A small network was shown many inputs. Here are its activations along a few directions, one row for each input.
Each table varies a few parts of the input and shows all the possible inputs, shuffled.
Descriptions start from the smaller parts, as in this example, which fits no table here: values(2) and (point or line(9) or (line(4) and ring(8))).
Shared parts are said once, and a part with two or three values counts as separate values.

Other details of the inputs vary at random and push rows far along three fixed directions, the same in every table; ignore that.
To show where, the next rows are all for the same input, with only those details redrawn:
[ -2   0   7   3   0  23   4  -7  -1  -3 -10]
[ -8  -4  -3  -3  -7   3 -10   0  -3  -4 -18]
[  2 -10 -10   7  13 -17   9  -4   3  -7   4]
[ 20   8   0  -9 -17  -8   3  -4   3  14   4]
[ -8  -4  -3  -5  -9   2 -12   1  -3  -2 -19]

Rows:
R1: [27 17  4 -4 -8 -3 13  5  9 16 22]
R2: [ 16  19  -3  -6 -27  -3  -3  -3   5  14  23]
R3: [ -8  -1   3   0  -6  -3  -4   2   3   0 -12]
R4: [ 11  15   6 -10  -7  18   7  -3  -1   9   5]
R5: [-6 -3  2  2  2  4 -8  3 -2  2  0]
R6: [ -8  -3   0  -5 -11  -2 -11   0   0   1 -16]
R7: [ -2  -9 -13   7  15 -13   4   0   5  -2  12]
R8: [-9  6  0 -8 -5  1 -4  7 -1  1 -7]
R9: [-10  -8   4  -2  -7  -1 -13  -1  -4  -1 -16]
R10: [-5 -4  1  1  2  7 -9 -1 -3  3 -1]
R11: [-7  3  4 -7 -3  1 -7 12 -6 -5 -7]
R12: [  0  -5  -3  10  14 -18  13   3   7 -10   4]
R13: [  2 -12  -5   8  14 -17   6  -6  -1  -6   5]
R14: [ -7   1   2  -8   1   9 -10   1  -9  -2  -8]
R15: [ -1 -12   0  10  12 -20   8  -3   2  -5   5]
R16: [ -3   0  -7   3  17 -17  12   9   2 -10   8]
R17: [ 20  17   1  -3 -24  -7  -2  -5   2  15  28]
R18: [ 21   8   0 -11 -19 -10   1  -3   3  15   3]
R19: [  0  -7  -5   9  16 -15   3   8   1  -7  12]
R20: [ -5  -3   7   0  -6  -3  -8   7  -3  -5 -14]
R21: [-4 -3  0  2  3 12 -9 -2 -6  2 -2]
R22: [-11   2  18  11  21  47  14  -9  -5 -11  -1]
R23: [-5  1 -3 -1 -2  3 -5  4  3  4 -1]
R24: [ -4   0  -7  -4  -5   8 -12   3  -3   4  -6]
R25: [-10   4  -3 -11  -7   3  -9   5  -3   0 -10]
R26: [  9  12  26  14  21  46  34 -12   2  -2  20]
- What do these inputs look like to the network? => values(2) and (point or (values(3) and line(4)))
- Which other rows agree with R11 in the values(2) part? List them by row number. => R5, R9, R10, R13, R14, R15, R17, R19, R20, R21, R22, R26
- Which other rows does R6 become when the values(3) part takes its other values? List them by row number. => R7, R25
- Which other rows does R16 become when the values(2) part takes its other values? List them by row number. => R11
